Each row below holds a small network's activations on one input, seen along a few directions.
In each table, some parts of the input vary, and every possible input appears once, in random order.
Descriptions start from the smaller parts, as in this example, which fits no table here: one of 4 places along a line, together with either a single point or one of 9 places along a line or (one of 3 separate values, together with one of 8 places around a ring).
Shared parts are said once, and a part with two or three values counts as separate values.

Other details of the inputs vary at random and push rows far along three fixed directions, the same in every table; ignore that.

A family of inputs:
row 1: [ 90 -87 -27  56 -28  53 -71  21 -23 -30 -35]
row 2: [  7   2  19 -16  15 -31 -15  -8  10  17  34]
row 3: [ -6 -13   3  39 -58  66  51  21 -21 -36 -26]
row 4: [ -3  26  -5 -88   7 -43  37   8   3 -17   1]
row 5: [-18  25   3 -70   6 -60  34   5  -1 -48   8]
row 6: [ 18 -18  -6  16  36  14 -24 -27  34  45  27]
row 7: [-14  -2   8   3  11 -49 -15 -11  14   8  21]
row 8: [ -2 -19   6  48  48 -22 -40 -19  -5   8  25]
row 9: [ -1  88 -31  11  -2  20  -5  32   2   6  30]
row 10: [ -5  24 -28 -97   1 -30  38  -2  -3 -12   8]
row 11: [-25  75 -25   4   0  19 -11  54  22  29   2]
row 12: [-11 -26 -24  -2  34 -19   9   0  22   9  31]
row 13: [  4 -55  16   8 -39   7  48 -26 -37 -32 -20]
row 14: [ 13   1  -1 -15  10 -24  -2 -21  12  20  44]
row 15: [-19 -90  24 -43  18 -42   3 -36  -2 -15  16]
row 16: [  3  36 -12  -1 -13  27  10  20  24  11  32]
row 17: [ 15  18  22  29 -29  55  45  15 -26 -32 -69]
row 18: [  3 -10  -3  34  46 -21 -38 -29  17  32  -1]
row 19: [-13 -67  23 -60  -1 -37 -10 -57  11  10   3]
row 20: [  2   8  14 -66 -36  21  51   1 -40 -31 -61]
row 21: [ -6   6   8 -11   5 -40 -19 -16  10  25  23]
row 22: [  0  13   6 -26  29 -22 -32 -16  -6   9  21]
row 23: [ -1  51 -18  27 -13  42  37  44  24  -8  -4]
row 24: [-31  63 -14  27 -12   3  -3  54  31   2  24]
row 25: [ 13   5   6  88   6  55   0  17 -23   4 -35]
row 26: [  5 -15   5  39 -40  39  45 -15 -43 -43 -40]
row 27: [ 13 -75  38 -34   8   5   7 -53  -4   8 -30]
row 28: [ 16  -8  -4  37  39 -11 -30 -39  13  12  32]
row 29: [ -9 -22 -13  45  46 -25 -34 -19   3  30   5]
row 30: [-14 -26   3  53  25 -34 -37 -15   0  27  24]
row 31: [ -5  -5   3 -37  34  -6 -21   2  17  28  14]
row 32: [-16  13  12 -68  -6 -62  40  16   2 -36  19]
row 33: [ -3  -7  14 -25  16 -13 -18  -4  23  17  36]
row 34: [-19  60 -10  41   1  -9   8  69   2  -7  35]
row 35: [-22 -12   7 -54  -8 -59  23 -32 -12 -37 -17]
row 36: [ 29  24   2  16 -43  70  51  -5 -24 -12 -53]
row 37: [ 71 -34 -19  15 -69  55 -24  82 -43 -72 -73]
row 38: [ 54 -86 -17 -20 -62   4 -37  29 -42 -60 -77]
row 39: [-22   0  19 -61 -40  -8  59  22  -4 -52 -13]
row 40: [ 22 -14 -11  31  49  -5 -21 -32  20  27  21]
row 41: [  7  18  22  70 -32  55 -27  -1 -23  29 -29]
row 42: [ -6 -11   6 -14  40 -22  -6   3  31   8  14]
row 43: [  0   5  14  81  -9  58  -7   7  10  16 -47]
row 44: [  0 -39  30  47 -27  61 -35 -30 -15  30 -31]
row 45: [  5   4   4  27  29 -19 -50 -41   5  33  12]
row 46: [-18  75 -22  11   0  12   0  50  31  26   3]
row 47: [ 15 -17   9  42  -6  65 -28 -18   6  32  12]
row 48: [-16 -38  16  10 -29  -7  26 -35 -47 -38 -54]
row 49: [  7 -86  30  46  25  30 -11 -34  -9  10 -33]
row 50: [-12   9   3 -60 -46  10  47  -7 -39 -23 -69]
row 51: [  0  -7 -16 -34  26   0  -9 -11  22  30  26]
row 52: [-11  58 -22  23  -9  20  13  50  35  -5  45]
row 53: [-20 -34  -9  41  41 -16 -33  -9  19  34  10]
row 54: [ -6  65 -47  34  16   8  22  51  10   0  24]
row 55: [-19  92 -22  13  -6   4 -21  37  -1  10   8]
row 56: [ 18 -78  31  -7  -8 -14  16 -67 -14 -12  -6]
row 57: [ -1  11 -10 -20  27 -31 -16 -20  12  29   2]
row 58: [ 23  -1  -4  24  31  -2 -35 -43  11  27  33]
row 59: [-16  72   1 -51 -32  -9  31  56  -9 -19  11]
row 60: [ -1  -7  17 -73  -4 -41  23 -29 -17 -29  -6]
row 61: [-10  -9  11 -32  15  -6 -27   0  12  20  35]
row 62: [-10  17 -10 -88 -21 -40  36   1  -6 -15  29]
row 63: [-42  51 -25  36 -11  -1   0  63  18   0  28]
Each input here is: one of 3 separate values, together with either a single point or (one of 4 places along a line, together with one of 5 places around a ring).
Q: Changing only the choice among 3 separate values turns row 46 into row 6. The same change can be made to row 11. Which row results?
A: row 51
Q: A walk changes only the place on the line of 4. It starts at row 13 and steps to row 56. List the rest of the walk in order.
A: row 14, row 62
Q: A walk changes only the place on the ring of 5. It starts at row 23 and steps to row 52. List the rest of the walk in order.
A: row 56, row 28, row 40
Q: Which other rows does row 1 become when the choice among 3 separate values takes its other values? List them by row number.
A: row 37, row 38

A family of inputs:
row 64: [ 10  -8  12  21 -50  33   8   8 -35 -30 -40]
row 65: [ 24  20  -8  38  17   3 -48  10  10  27  13]
row 66: [-13  44 -24 -58 -15 -42   9  42   0 -17  27]
row 67: [ 13   2  -7  46  21  15 -35  18  25  12  30]
row 68: [ 19  -9  14  15 -39  51  23   5 -30 -26 -33]
row 69: [-26  -6  11 -24   5 -25  16   0  -9  -8   0]
row 70: [-19  42 -25 -45  -3 -40  32  34   4 -23  37]
row 71: [  7  -8  -8  -5  14  -8   3  10   0 -15  -9]
row 72: [  6  -4   6  12 -34  50  29  -3 -31  -9 -37]
row 73: [ 10 -19   4  -7 -19  35   9  -2 -21 -16 -25]
row 74: [ 12  -7   6  21 -35  27  12  12 -28 -22 -60]
row 75: [-15   3  15 -15   2   7   3  -3  11  15  -1]
row 76: [  5 -85  11 -45  25 -27  -8 -63   5  20   6]
row 77: [  9 -12  13  26 -42  42  36   2 -15 -21 -33]
row 78: [ 18   6  -6  38  20  20 -33  15  25  24  30]
row 79: [ -7 -77  36 -33  21 -39 -11 -61   6   4   9]
row 80: [  1   3  -6 -24 -21  25  20  23   3 -17 -15]
row 81: [  8 -61  36 -40  29 -39  -9 -72  -4  14   0]
row 82: [ 22  13  -9  46  30   9 -37  11  16   8  22]
row 83: [ -3  10  -7 -23 -32  11   5  20 -21 -15 -23]
row 84: [  0   4  34  15 -36  43  28  -7 -30  -9 -33]
row 85: [ -8   8  -8 -36   4 -15  13 -22   2  -1  -8]
row 86: [  2 -12   7  22 -42  30  10  15 -36 -23 -49]
row 87: [ 17  19 -14  33  22   9 -52  12  11  31   5]
row 88: [-15  59 -23 -51  -2 -39  30  17  15 -12  22]
row 89: [  3 -29  -2   9  13   2  -8   6  11  -2   2]
row 90: [  6 -18   8  23 -29  43  24  14 -31 -30 -42]
row 91: [  8   8 -12  33  12  15 -51  18  20  35  13]
row 92: [ 16 -77  15 -32  29 -45  -5 -69  -6  -1   5]
row 93: [ 12  16  -8  44  21  14 -24   3   5  32  35]
row 94: [ 23   2  12  17 -32  40  36  -7 -24 -12 -40]
row 95: [ 13 -19  11  -2 -36  18   2   2 -10  -8 -26]
row 96: [ -6  23 -12  40  22  18 -33  -7  10  35  22]
row 97: [-26  49  -1 -52  -4 -31  27  32  22  -4  30]
row 98: [-10   9  12 -39  10 -12  11 -12   1   3  -9]
row 99: [ 20  -3  13  20 -45  31  10   5 -29 -31 -54]
row 100: [-11  10 -11  54  21   6 -25   5  25  28  17]
row 101: [ 18 -13  -6  -7  19   9 -15  -8   3   4  -6]
row 102: [  2  -9  -1  -6 -15 -12 -12  11   5 -10   1]
row 103: [ -9  25   8  35  28  20 -34   1   8  39  22]
row 104: [-30  46 -24 -45 -11 -40  29  28  25 -22  31]
row 105: [  3  -4   1  13   7  -9  -4 -29   2  -2  -1]
row 106: [ 15  21 -15  37  32  17 -27   1  14  36  15]
row 107: [ 12   7  -8  47  24  13 -38  14   9   8  33]
row 108: [  1  46 -25 -58   5 -34  23  38  15 -24  25]
row 109: [-13   5  18  -2  -1  -7   5  -4  -8  -7   8]
row 110: [  8 -79   9 -29  36 -46  -3 -60  -6   6  -4]
row 111: [-38  44 -30 -41  -1 -44  29  30   6 -18  23]
row 112: [-26  37 -30 -43   4 -42  35  41   2 -16  27]
row 113: [  4  27  11  48  29   3 -31   0  15  22  18]
row 114: [ -4 -73   9 -28  31 -49  -8 -72  -3   4 -10]
row 115: [  1  24  -7  46  17  12 -28  -9   9  31  30]
row 116: [ -5 -73  29 -33  37 -48  -9 -63  -6   7 -11]
row 117: [-15  17  -5 -16 -26  18  26   3   4  -5 -16]
row 118: [-25  32 -28 -42   1 -39  35  44  19 -13  25]
row 119: [-16   0  -4 -21  -7 -24  13 -16  -6 -17  11]
row 120: [-13  11   8  49  27   7 -27  14  22  32  16]
row 121: [  3  10   0 -12 -28  14  36  12  -1  -8  -5]
row 122: [  2  -1  15  19 -45  44  31 -12 -11  -9 -35]
row 123: [  2   2 -12  47  15   1 -45  25  18  26  12]
Q: Changing only one part turns row 104 into row 105. The same change can be made to row 80. Which row results?
A: row 101
Q: Changing only one part turns row 71 into row 89. The same change can be made to row 106. Which row results?
A: row 76
Q: What do these inputs look like to the network?
A: one of 3 separate values, together with one of 4 places along a line, together with one of 5 places along a line
Q: A walk changes only the place on the line of 5. It starts at row 74 and steps to row 71. List the rest of the walk in order.
A: row 110, row 114, row 116
Q: A walk changes only the place on the line of 4. It starts at row 75 and steps to row 97. List the rest of the walk in order.
A: row 79, row 120
Q: Which other rows does row 90 become when the place on the line of 5 takes its other values? List them by row number.
A: row 69, row 86, row 111, row 112
Q: Which other rows does row 75 become when the choice among 3 separate values takes its other values? List them by row number.
A: row 98, row 103
Q: Which other rows does row 84 become when the choice among 3 separate values takes its other values? List them by row number.
A: row 81, row 97
